Each row below holds a small network's activations on one input, seen along a few directions.
In each table, some parts of the input vary, and every possible input appears once, in random order.
A made-up example of a description, with smaller parts first: line(6) and (point or ring(11) or (values(3) and ring(8))).
Shared parts are said once, and a part with two or three values counts as separate values.
In the rows, zero is written as 128.

Other details of the inputs shift rows strongly along two fixed directions, in all tables alike. That doesn't count.

Table:
r1: [109 139 151  95 118 125 162 153 137 125 118 119 133 116]
r2: [129 114 120 150 116 119 120 103 156 107 119 151 120 144]
r3: [103 141 151 114 131 135 176 148 129 108 121 118 132 118]
r4: [132 109 123 139 118 118 116 104 160 109 117 158 120 138]
r5: [163 139 117 153 183 100  64 114  92 168 149 118 123 140]
r6: [140 119 114 140  91 121 105 106 151 127 110 131 126 141]
r7: [151 174 153 108 197 100 111 171  87 166 141  85 128 118]
r8: [138 158 146 111 200 118 118 167  72 177 156  92 134 111]
r9: [153 115 110 151 101 135 116 110 143 124 110 137 126 145]
r10: [119 135 143 113 134 152 176 157 126 119 125 124 135 111]
r11: [124 144 145 115 130 145 177 154 129 111 118 116 133 118]
r12: [133 139 150 105 133 138 170 161 138 113 113 125 131 115]
r13: [ 99 142 148 108 116 133 169 147 124 121 122 110 136 117]
r14: [123 142 147 119 130 146 177 155 125 110 117 117 134 116]
r15: [118 109 111 156 117 126 126  98 145 110 128 149 123 140]
r16: [131 147 149 112 131 138 173 157 136 108 114 117 130 119]
r17: [168 142 130 140 200  85  57 122 118 152 143 138 116 132]
r18: [141 108 115 135  93 125 107 107 148 133 112 140 129 138]
r19: [126 153 142 117 157 140 155 165  90 152 139  92 138 117]
r20: [117 134 141 116 133 154 180 156 120 119 130 124 129 109]
r21: [118 136 144  95 109 139 160 150 125 137 117 107 138 113]
r22: [156 109 113 140 103 134 112 112 147 127 108 145 126 138]
r23: [111 140 151  90 119 125 159 149 139 123 118 119 131 115]
r24: [137 166 158 107 173 115 147 171 117 130 128 104 128 115]
r25: [139 140 145  97 119 143 162 158 131 127 108 112 133 115]
r26: [148 116 116 155 116 129 121 109 151 109 115 150 123 143]
r27: [127 121 118 138 100 113 108 103 158 117 114 142 122 142]
r28: [125 128 125 126 102 156 171 144 125 122 115 112 137 124]
r29: [126 142 147  91 108 129 151 156 138 132 109 108 134 115]
r30: [166 134 119 141 185 100  60 115  96 172 147 125 123 133]
r31: [141 144 127 141 186  75  57 109 105 163 156 123 119 140]
r32: [141 138 131 132 142 131 127 138 106 141 127 110 132 127]
r33: [125 106 121 142 119 125 117  98 152 109 119 158 123 133]
r34: [140 105 110 150 118 137 123 105 146 114 122 156 125 133]
r35: [115 140 155  96 135 127 166 151 144 110 117 126 127 115]
r36: [134 114 124 133 117 115 110 105 168 106 112 157 117 135]
r37: [127 108 104 152  92 133 116 100 133 133 124 130 132 140]
r38: [ 95 134 143 102 119 139 167 148 125 130 130 118 137 113]
r39: [135 106 114 138  94 132 107 101 139 133 115 139 132 133]
r40: [131 120 122 144 115 115 114 104 163 104 114 150 118 142]
r41: [126 102 105 146  92 141 115 100 131 139 129 140 126 132]
r42: [153 113 119 139 118 129 115 108 158 109 112 157 121 135]
r43: [143 130 117 145 177  98  57 111  90 183 161 120 129 132]
r44: [135 129 124 147 202  85  67 108 104 156 163 138 119 132]
r45: [101 134 130  84  94 162 146 172 109 106 146 105 140 120]
r46: [145 104 104 146 103 143 117 106 136 130 118 143 129 135]
r47: [ 97 151 146  85 163 136 135 179  96 103 169 110 130 116]
r48: [125 109 105 154  92 139 116 100 132 136 126 131 133 141]
r49: [130 103 107 141  94 133 112 101 138 136 122 138 132 134]
r50: [120 170 159 107 200  85 114 163  86 166 156  91 130 119]
r51: [118 140 140 121 131 147 183 156 123 113 125 115 135 117]
r52: [161 135 125 146 200  94  65 114 106 156 152 138 119 131]
r53: [114 108 110 162 115 134 128  97 139 112 134 151 118 139]
r54: [102 136 149  97 119 132 163 147 128 124 120 119 136 112]
r55: [158 115 114 133 103 131 106 113 155 124 103 144 123 136]
r56: [116 135 128  90 104 173 152 177 108  99 141 110 137 120]
r57: [124 162 161 102 217  92 116 158  91 157 157 107 126 111]
r58: [ 96 117 115 104  88 152 123 138 130  90 148 136 131 133]
r59: [118 104 115 147 119 132 120  99 149 114 128 158 124 135]
r60: [148 139 119 147 174  90  59 109  93 176 154 112 126 139]
r61: [125 139 147  92 109 133 157 153 132 134 113 108 136 115]
r62: [141 103 102 152 102 151 120 105 129 132 124 145 123 133]
r63: [122 109 116 132 103 122 111  97 150 123 121 150 125 135]
r64: [117 103 113 151 117 134 124  98 143 115 133 158 117 132]
r65: [ 92 140 141 113 116 140 173 148 121 127 131 110 137 119]
r66: [116 109 112 159 117 132 125  98 144 112 130 150 124 141]
r67: [128 125 128 126  90 134 143 129 140 127 111 118 134 133]
r68: [ 90 139 140 116 115 142 178 148 115 127 135 110 132 116]
r69: [114 110 108 150 101 125 119  97 140 123 129 142 128 140]
r70: [124 108 103 158  91 141 119 100 127 136 130 132 127 139]
r71: [116 140 141 124 131 153 181 156 122 115 127 116 135 118]
r72: [121 128 124 131 101 164 175 143 117 125 122 114 131 123]
r73: [133 110 106 167 115 145 129 104 134 114 131 149 120 138]
r74: [132 108 100 136 109 154  97 123 133  83 148 156 123 141]
r75: [124 114 117 150 116 124 121  97 151 108 122 150 121 141]
r76: [140 116 113 141  92 125 109 102 146 129 114 132 128 142]
r77: [113 140 144 109 107 141 166 151 117 132 118  99 141 118]
r78: [170 143 120 148 184  94  60 117  99 166 145 118 120 141]
r79: [150 106 111 143 103 141 112 106 138 126 110 144 128 134]
r80: [ 93 133 142 105 118 142 172 148 119 130 134 118 131 110]
r81: [126 136 149 108 133 145 171 155 129 113 116 125 134 110]
r82: [146 143 131 148 201  77  63 110 111 150 155 131 114 140]
r83: [112 160 152 102 202  92 115 158  80 172 164  98 132 110]
r84: [120 114 114 144 101 122 115  96 145 121 123 142 126 141]
r85: [130 115 121 127 102 113 104 104 162 119 112 150 121 136]
Each input here is: ring(5) and (point or (values(2) and line(8))).
Changing only the ring(5) part turns r74 into r45. The same change can be made to r14. Which row results?
Answer: r77
Changing only the ring(5) part turns r42 into r61. The same change can be made to r81. Which row results?
Answer: r39
Which other rows does r37 become when the values(2) part takes its other values? List them by row number.
Answer: r49
Which other rows does r70 become when the ring(5) part takes its other values? List them by row number.
Answer: r53, r68, r72, r73
Start at r40 and move only the ring(5) part, one step at a time. The first step leads to r27. Which rows follow, in order?
Answer: r6, r7, r24

Table:
r86: [124  94 110 132  74 157 124  95 157  97 113 161 128 133]
r87: [104 122 155  92 113 148 198 155 154 103 107 134 136 110]
r88: [132 134 121 157 159  98  88  99 137 122 143 144 113 146]
r89: [140 174 164  90 156 108 141 175 123 139 114  90 128 117]
r90: [ 90 142 154 112 114 138 209 150 154  97 114 124 122 121]
r91: [ 98 152 137 113 154 133 142 162  86 145 167  95 136 120]
r92: [140  88  90 147 113 129  70  85 137 135 141 162 123 138]
r93: [151 147 125 125 153 107  69 132  90 164 141 100 127 135]
r94: [166 137 125 148 156 178 170 158  87 129 128 112 131 117]
r95: [ 83 150 150  93 122 155 202 165 103 113 134  92 139 107]
r96: [111 109 123 125  46 167 189 130 150 133  93 122 142 116]
r97: [156 108 112 146 133 101  66  89 163 106 126 177 105 144]
r98: [154 148 142 135 178  79  97 119 123 171 123 118 116 131]
r99: [125 127 109 152 139 117  80 107 100 125 160 130 120 144]
r100: [ 92 150 143 124 166 127 154 158  84 158 164  97 135 109]
r101: [123 165 144 125 211  91  87 158  83 139 170 101 131 133]
r102: [133  99 119 139 105 124 128  88 184 101 103 178 108 136]
r103: [115 156 172  96 129 132 205 175 124 144  98  89 149 100]
r104: [ 79 113 129 132  64 174 208 122 143  92 109 131 135 118]
r105: [135 131 129 117 182 107  84 123  94 154 155 128 126 119]
r106: [140  96  92 143  56 148 118  96 149 138 107 136 134 139]
r107: [119 112 114 110  94 155 118 139 136 110 134 140 130 127]
r108: [140 145 143 106 122 125 134 156 132 127 108 102 139 128]
r109: [130 121 135 108  66 150 188 135 165 110  78 117 144 123]
r110: [124 116 120 114 110 144 108 126 131 105 130 143 125 129]
r111: [127 130 127 121 116 131 136 138 110 170 128 104 134 123]
r112: [134 116 125 119 122 130 108 128 152  97 120 150 129 134]
r113: [138 114 103 169 122 102  76  83 156  98 136 164 108 158]
r114: [121 138 144  92  74 155 180 159 126 119 104  96 139 117]
r115: [128  88 116 150  99 135 131  89 174 103 104 178 129 130]
r116: [114 153 149  83 104 154 182 182 107 152 121  78 148 108]
r117: [140 110 105 133 138 119  66 117 114 139 160 147 123 134]
r118: [117  94  87 176 111 127  87  79 128 138 153 153 118 152]
r119: [107 121 135 114 131 142 150 142 118 143 137 130 135 104]
r120: [144  97 100 146 116 124  63  88 132 116 141 164 118 142]
r121: [112 108 116 169 100 127 143  85 173  98 112 164 115 139]
r122: [115 137 114 139 167 112  94 128  85 159 174 113 128 131]
r123: [143 164 155 103 217  85  83 158 108 140 152 122 113 119]
r124: [156 109  99 160 100 122  69  77 130 149 118 138 127 150]
r125: [107 140 156  92 165 130 154 156  99 145 143 113 127 105]
r126: [161 136 137 139 134 187 215 174 125  99 101 119 139 115]
r127: [118 134 125 138 120 125 125 123 154  89 127 140 115 143]
r128: [170 119 111 155 114  95  70  89 158 130 108 150 112 151]
r129: [142 101  90 141  51 151  97 104 149 126 111 137 130 148]
r130: [149 126 127 129 168  95  85 104 146 129 130 156 112 128]
r131: [143 136 139 117 181 100  86 142 115 130 149 135 127 127]
r132: [201 109  94 200 149 142 105  91 149 112 111 171 107 150]
r133: [ 85 109 125 130  66 168 198 120 143  93 115 133 131 127]
r134: [110 133 148 109  84 155 197 145 128 137  96 101 141 107]
r135: [136 168 168 113 178  93 147 156 115 167 116  97 128 108]
r136: [106 149 170  70 132 148 198 184 135 105 115 111 145 102]
r137: [133 106  99 174 122 115  82  79 147 109 136 158 127 158]
r138: [124 140 138 111 204 103  93 149  79 181 174 115 126 113]
r139: [159 101 106 168 118 101  81  77 151 149 110 149 124 152]
r140: [126 166 148 125 216  81 104 141  99 150 161 107 118 124]
r141: [144  99  94 141  52 145 105 103 146 129 114 137 130 144]
r142: [120 137 115 140 157 112  83 134  86 145 176 115 126 137]
r143: [163 138 127 144 145  91  78 102 142 150 116 132 119 143]
r144: [133 160 149  98 157 119 138 158  84 171 130  79 139 110]
r145: [103 138 119 124 125 140 121 149 104 123 159 110 130 132]
r146: [117 163 136 124 200 102  84 152  63 149 178  95 126 129]
r147: [ 97 150 157 124 171 118 169 155 109 132 142 106 137 113]
r148: [111 143 161  81 109 147 197 162 166  89 101 134 128 109]
r149: [132 108 126 119 123 127 128 116 155 109 115 151 133 125]
r150: [139  93  92 149 113 130  64  89 136 135 146 163 125 142]
r151: [ 85 157 155  94 125 154 197 173  99 114 139  90 140 111]
r152: [ 93  95 118 145  52 162 197 106 181  74  97 155 132 138]
r153: [147 144 143 113 132 111 125 149 123 138 118 106 137 129]
r154: [ 92 136 145 104 101 152 209 157 143  90 113 114 145 118]
r155: [142 106 119 160 137 104  95  79 167 121 116 182 109 130]
r156: [186  95  73 196 124 173  98 100 113 134 135 154 122 147]
r157: [126 160 144 127 209  88  91 152  84 142 172 105 128 132]
r158: [123 137 141 113 120 130 153 139 108 159 116 101 132 120]
r159: [153 166 154 114 195  88  95 153  91 178 140  88 139 124]
r160: [152 129 128 130 110 111 126 110 159 132  95 131 123 134]
r161: [ 98  86 121 124  38 181 194 105 175  83  87 164 133 115]
Changing only one part turns r160 into r106. The same change can be made to r128. Which row results?
Answer: r141
What do these inputs look like to the network?
Answer: line(4) and (point or (values(3) and line(6)))
Start at r121 and move only the line(6) part, one step at a time. The first step leads to r90. Which rows follow, in order?
Answer: r140, r88, r113, r127
Which other rows does r105 become when the values(3) part takes its other values? List them by row number.
Answer: r95, r144
Which other rows does r157 become when the line(6) part takes its other values? List them by row number.
Answer: r101, r137, r147, r152, r154
Which other rows does r139 become when the line(4) part takes its other values? List them by row number.
Answer: r98, r111, r158
Which other rows does r118 become when the values(3) part takes its other values? List them by row number.
Answer: r111, r138

Table:
r162: [159 111 100 183 161 100  60  79 119 145 141 148 123 149]
r163: [145 134 120 148 201 115  77 131  62 168 173 115 130 128]
r164: [137  84  87 168  54 159 144  93 165  93 108 163 127 155]
r165: [121 130 120 126 103 166 169 142 122 116 132 120 135 121]
r166: [ 91  95 106 167 143 105  71  73 155  82 169 192 107 149]
r167: [109 133 153  85  91 144 192 154 148 119 105 114 132 106]
r168: [144  99 115 138  69 151 158 109 198  75  81 165 124 133]
r169: [132  89  84 158 101 136  60  80 118 136 141 150 128 149]
r170: [117 161 170  79 150 142 226 191 116 124 116  96 135  91]
r171: [101 164 165  94 140 156 218 198 101 130 123  86 135  92]
r172: [134 146 127 134 182  89  62 130  82 182 162 108 117 128]
r173: [124 101 111 146  58 169 179 100 178  85  86 152 130 137]
r174: [127  90  81 153  41 160 104  81 155 110 122 155 127 147]
r175: [109 139 158  85  91 146 185 163 151 116 101 118 139 114]
r176: [136 184 181  90 213 106 154 189  91 145 137  86 123 109]
r177: [113 140 154  81  97 136 177 166 163 106  94 117 139 113]
r178: [126 183 159  96 234  76  90 166  63 192 167  76 132 117]
r179: [151 157 145 116 192  75  64 129 101 158 145 115 118 130]
r180: [121 138 158 107 114 155 202 161 149 110 101 125 135 115]
r181: [142  96  87 164 100 116  65  80 137 137 139 146 121 157]
r182: [149 113 106 171 151  85  29  75 115 159 146 142 130 148]
What do these inputs look like to the network?
Answer: point or (values(2) and line(10))
Which other rows does r164 become when the values(2) part takes its other values? List them by row number.
Answer: r181
Start at r168 and move only the line(10) part, one step at a time. The first step leads to r176. Which rows follow, in order?
Answer: r180, r170, r173, r162, r171, r164, r165, r163

Table:
r183: [118 172 168 108 199 100 157 161 120 140 134 108 119 111]
r184: [ 83 133 147 113 134 141 196 153 128 106 141 125 133 113]
r185: [135 101 115 146  62 160 167 102 203  50  83 177 116 138]
r186: [165 132 137 125 164  93  89 117 124 163 115 124 132 128]
r187: [108 133 132 106 108 182 186 167 102 114 136 109 136 112]
r188: [118  98 122 136  54 146 163  89 201  59  76 171 123 141]
r189: [193 120 114 159 167  94  55 103 126 154 122 148 116 142]
r190: [117 129 115 128 147 117  73 122  87 157 169 121 122 129]
r191: [ 81 135 152 102 130 141 182 158 125  92 136 125 141 112]
r192: [ 76 138 147  85 114 142 179 165 136  94 143 126 133 113]
r193: [131 112  97 176 153 118  67  85  93 165 164 139 116 141]
r194: [121  87  85 162  88 148  89  77 127 125 134 152 128 143]
r195: [119 144 143 115  98 152 193 162 116 146 109  84 144 119]
r196: [124  94  95 132   4 166 144 104 174 105  92 135 137 146]
r197: [137 163 169  69 153 110 150 179 121 157 114  92 135 104]
r198: [179 122 113 167 171  82  57  85 134 177 122 147 117 138]
r199: [136 111 112 143 109 105  84  82 177 100 118 168 109 147]
r200: [127 161 151 102 155 120 136 169  74 171 140  68 147 115]
r201: [149 165 143 113 168 132 136 180  76 163 141  77 140 119]
r202: [140 110 102 172 183 111  58  98 115 120 170 163 116 147]
What do these inputs look like to the network?
Answer: line(4) and ring(5)
Changing only the ring(5) part turns r197 into r196. The same change can be made to r189. Which row results?
Answer: r201
Which other rows does r193 become when the line(4) part takes its other values? List them by row number.
Answer: r187, r190, r194
